Each row below holds a small network's activations on one input, seen along a few directions.
In each table, some parts of the input vary, and every possible input appears once, in random order.
Descriptions start from the smaller parts, as in this example, which fits no table here: values(2) and (point or line(9) or (ring(5) and line(6))).
Shared parts are said once, and a part with two or three values counts as separate values.

Other details of the inputs shift rows strongly along three fixed directions, in all tables alike. That doesn't count.
These rows show it; all are for the same input, with only those details redrawn:
[ 28 -34  -4  21   5 -35  11  20   3  25  14  38]
[ 17  18  37  -2   7  41  13   5  -5  28  26 -10]
[ 12  20  37  -4   6  46  12   3  -6  24  24 -16]
[-21 -30  -9   0  -2  -4   2   5  -3  -1  -2   1]
[ -9 -29   2 -55  15  10  16 -16  19   0   6   7]
[ -2 -31   2 -50  16   3  17 -13  19   4   8  14]
[ 28 -38  -5  18   5 -38  12  19   5  25  14  41]
[ 29 -32   0  17   6 -31  13  18   4  26  16  38]

Rows:
r1: [ 36  41  33  -1  15  34   4 -16  -1   8   1 -33]
r2: [43 44 15  1  6 31  5 -4  6 11  2  5]
r3: [-19  -5 -20   9   1  -7 -10   5  15 -14 -22  15]
r4: [  0  15 -19  56 -27 -48 -11  15 -32  -3 -19   2]
r5: [ 32  55  18   0   2  53  -6  -4   3  -8  21 -26]
r6: [ 49  51   9  73   5   6 -14  22 -13  21   2  -4]
r7: [-13  12  11 -57   9  -5  15 -25  24  -9  -2   6]
r8: [-76   0 -24  -3 -17  35 -34  -3  -8 -33 -28 -30]
r9: [-64 -17 -13   0 -14   9 -14 -11  -4 -37 -39 -31]
r10: [-10  -8   0 -63  11 -10  18 -17  17   5  18  15]
r11: [-28 -24  -4   0  -8   0 -12  -1  -3  -9 -13  -1]
r12: [ 26 -15 -14  14  10 -21   5  23  14  24  16  47]
r13: [-15  59  10  30 -26  25 -18   1 -35 -22   9 -59]
r14: [-34  -2 -15  57 -28 -39 -26  25 -32   1  -7   4]
r15: [ -6   9 -19  -7   1 -38  -6 -16  -1 -16 -18 -12]
r16: [ -3 -12 -13   0  -8 -10  -2 -12  -6 -20 -29  -7]
r17: [-25 -32 -12   1  -3  -5   0   5  -5  -4  -4  -1]
r18: [ 25 -14  -3 -55  12  -1  11 -28  25 -28   6  -1]
What do these inputs look like to the network?
Answer: values(3) and line(6)
The inputs of r13 and r14 match in every part but the line(6) part. If r5 is changed in the same way as r13 into r14, which row does it become?
Answer: r8
A walk changes only the line(6) part. It starts at r17 and steps to r11. List the rest of the walk in order.
Answer: r9, r16, r1, r18
Change only the values(3) part in r6. List by row number the other rows that result.
Answer: r1, r15

Rows:
r19: [-17  13  15  76 -14  11 -13  37 -34  28  11 -12]
r20: [ 45 -11  -7   7   7 -41  13   1  11  10   0  36]
r21: [  5 -46 -17  57  -2 -42  -4  36  -5  19  -1  39]
r22: [-12 -27 -38   2  -5 -57 -11  -8   6 -32 -33  13]
r23: [ -9 -46 -10 -68  13  -8  16 -27  23 -11  -3  13]
r24: [-13 -11 -24 -20   5  -4   0 -13   8 -23 -20  -5]
r25: [-22 -42 -35 -20  -4 -31  -5 -10  13 -33 -17  10]
r26: [21 29  8  0  7 20  6 -2  3  7  5 -9]
r27: [ -4  23  16 -46   9  47   5 -20  15 -13  12 -27]
r28: [ -1  42  18 -49   9  30   1 -31  12 -14  -3 -29]
r29: [ 44  10   5  13   7 -12  10   3   5  14   5  17]
r30: [-28   0  12  55 -17   8 -10  26 -28  16   0 -14]
r31: [11 17 33 24  7 32  5 18 -7 36 25 -1]
r32: [-76  -4 -22  21 -31  24 -28  -1 -30 -37 -35 -43]
r33: [-22  17  10 -55   6  56   2 -21  14 -11   0 -22]
r34: [  0   9  26 -13   1  31   9  -4 -10  11  12 -20]
r35: [ 64 -15   8 -15  14 -48  21   3  27  20  26  55]
r36: [-24 -34 -35   6 -13 -45  -9   8   0 -11 -16  27]
r37: [46 24 40  5  8 14 17 11 -5 44 37  9]
r38: [56 32 42 -1  8 14 16  3  6 24 33  9]
r39: [49 21 35  9 13 21 15 11 -3 43 37  9]
r40: [  0   7 -10 -61  18   3   2 -34  28 -23 -11  -4]
r41: [-25 -49 -22  21  -5 -48  -3  19  -1   7  -6  30]
r42: [ 6 25 15 -4  0 22  1  3 -3 14 14  1]
r43: [  9  43   7  72 -20  -9 -21  18 -30   2  -9 -21]
r44: [-24 -30 -18 -23   3   2   1  -5   4  -9  -5  -6]
r45: [-34 -21 -15  26 -18 -15  -9  11 -24  -5 -10 -13]
r46: [ -2 -20 -25 -47  10 -36  11 -20  22 -14 -11  20]
r47: [  5 -27 -22 -36  11 -28   6 -12  25 -14   4  24]
r48: [-22  11  -5  45 -18  22 -19  19 -24  -5 -10 -17]
r49: [-28  17   1  41 -25  12 -17  15 -28  -2  -9 -18]
r50: [-40   9  -1   2 -17  27 -14 -10 -15 -31 -11 -42]
r51: [-35  18  -4  29 -22   7 -18   8 -24 -17  -4 -33]
r52: [ 11 -22  -5  38  -6 -17  -1  19 -15  15   3  10]
r53: [-23   8  12 -33   5  37   4 -13  -6   2  10 -28]
r54: [-40   6  -8  25 -22  27 -19   6 -22 -17 -19 -27]
r55: [56  6 15 -9 15 -8 16  8 19 34 27 47]
r56: [-11 -26  12 -25   9  10  11  -6  12   7   3  10]
r57: [-12  19  19 -24  -4  37   2 -10  -2  -4   1 -15]
r58: [-31  23  -5   3 -12  19 -19 -18 -12 -34 -28 -43]
r59: [ 11 -45   1 -13  12 -33  17   7  18  17   7  43]
r60: [ -8 -30 -42   5  -4 -51 -14  -8  10 -31 -34  14]
r61: [-10  -1 -18  39 -14 -26  -7  10 -20 -11 -19  -6]
r62: [ 35  11 -10  53  -1 -33  -1  22 -10  19   5  21]
r63: [60 29 32 12 11 19 11 10  7 24 32 11]
r64: [ -3  10  -8 -63  17  -2   3 -34  26 -22 -10  -5]
r65: [ 1  4 25  3  9 33  7 11  4 24 17 -3]
r66: [ 27 -15 -21 -17  14 -47  13  -4  18   5   1  37]
r67: [  2   5 -10 -60  18   5   2 -32  32 -24 -13  -5]
r68: [-19   3  16 -54  11  58   8 -22   6  -6   5 -33]
r69: [-28 -59 -26  15  -3 -33  -4  13   3  -4 -16  23]
r70: [ 30  35  13  63 -12 -11  -2  22 -25  21   6  -2]
r71: [  0  28   0   4   1  19 -13 -10  -1 -18 -15 -25]
r72: [ 31  30  26 -16  11  18  10  -3   8  14  30   1]
What do these inputs look like to the network?
Answer: line(6) and ring(9)
The inputs of r39 and r53 match in every part but the ring(9) part. If r47 is changed in the same way as r39 into r53, which row does it become?
Answer: r72
The inputs of r67 and r28 match in every part but the ring(9) part. If r27 is changed in the same way as r67 into r28, which row does it become?
Answer: r51
Change only the line(6) part in r22. List by row number the other rows that result.
Answer: r34, r38, r57, r59, r61
Change only the ring(9) part in r55. List by row number the other rows that result.
Answer: r32, r33, r36, r42, r48, r49, r54, r57

Rows:
r73: [-51  33   5  -4 -12  49 -20  -2 -26 -10  -1 -53]
r74: [ 52  48  41 -47  20  41  32 -18  23  26  21   0]
r75: [-38 -24 -17  11 -15 -18  -5   0 -14  -4 -21  -9]
r76: [ -6  21  27  31   2  19   6  14 -20  19  15 -21]
r77: [  1  16   7  17 -11   4  -8  13 -18  15   5   4]
r78: [ -6 -10 -20   1  -8 -14  -6 -12  -6 -25 -15   1]
r79: [  8 -19 -34  34 -12 -46  -7  16  -4 -16  -6   9]
r80: [-18 -25 -11  15 -21 -20  -7   3 -14  -9  -9  -6]
r81: [ 26   5   4  30  -4 -14  -5  15 -20  12  14  -4]
r82: [ 24 -52  -8 -69  31 -50  29 -10  49  11  24  71]
r83: [-15  -7 -16 -48  -6   6   6 -24  14 -34 -15 -13]
r84: [ 16  -6  -4  31  -4 -29 -12  17   9   7 -10  34]
r85: [ 28 -13  -8  29  14 -42  -2  11  13  11  -7  26]
r86: [-37 -11 -32 -24 -12  -9  -7  -5  10 -28 -22   3]
r87: [ 16  22  27  30 -12   9  -1  17 -12  33  20  11]
r88: [-28   6 -14 -24   0  20 -10 -25  -4 -37 -10 -33]
r89: [ 29  -4   1  13   3 -27   9  10 -10  25   1  21]
r90: [-33 -34 -28  20   2  42 -16  12  -1 -14 -16 -19]
r91: [ 17 -16   0 -81  31  -7  23 -29  28   7   8  14]
r92: [ 43   9  -1  36   6 -29   8   9  -4  22   1  32]
r93: [ 35  25  24  46  -1   6 -10  14  -6   8   9 -11]
r94: [  8   8  22  43  -5  -3  11  21 -21  24   7   3]
r95: [-53   4  -5 -23  -2  29 -13 -24   2 -33 -40 -41]
r96: [ 33  -2  24  26   3 -13  12  17  -6  19  29  12]
r97: [  3   8   0  22   2  -7 -16  11   9   1  -3   9]
r98: [-31   6 -19  -3  -9   4 -14  -7  -6 -21 -17  -1]
r99: [ 26  41  28 -45  28  43  17 -28  15  10  17 -14]
r100: [  2 -22 -40  29  -7 -56  -8  23   8  -5  -4  35]
r101: [-42  15  25 -10 -15  50   0 -11 -22 -20  -1 -50]
r102: [32 -2 14 36  6 54  1 22 -1 25  7  7]
r103: [-13  -3  21 -55   9  21  17 -14  18   3  13  13]
r104: [ 18  31  36  32 -10  29  -2  10 -22  21  27 -30]
r105: [-39 -17 -16  13  -9 -13  -8   0 -13  -4 -12 -21]
r106: [-35  -6 -30 -20   0  -4  -1 -11   7 -25 -20 -22]
r107: [-10  -4 -30  36  -5 -30 -18  12  -7  -8  -5  17]
r108: [ 30 -39  -6 -74  21 -29  15 -32  50 -18 -10  38]
r109: [ 47  39  49 -43  10  46  18 -17   0  21  28 -14]
r110: [-39 -21 -17 -12  -7 -12 -10  -2   2  -7  -1   0]
The inputs of r100 and r86 match in every part but one. If r82 is changed in the same way as r100 into r86, which row does it become?
Answer: r103
What do these inputs look like to the network?
Answer: values(2) and (point or (values(3) and line(6)))
A walk changes only the line(6) part. It starts at r76 and steps to r105. List the rest of the walk in order.
Answer: r91, r106, r99, r85
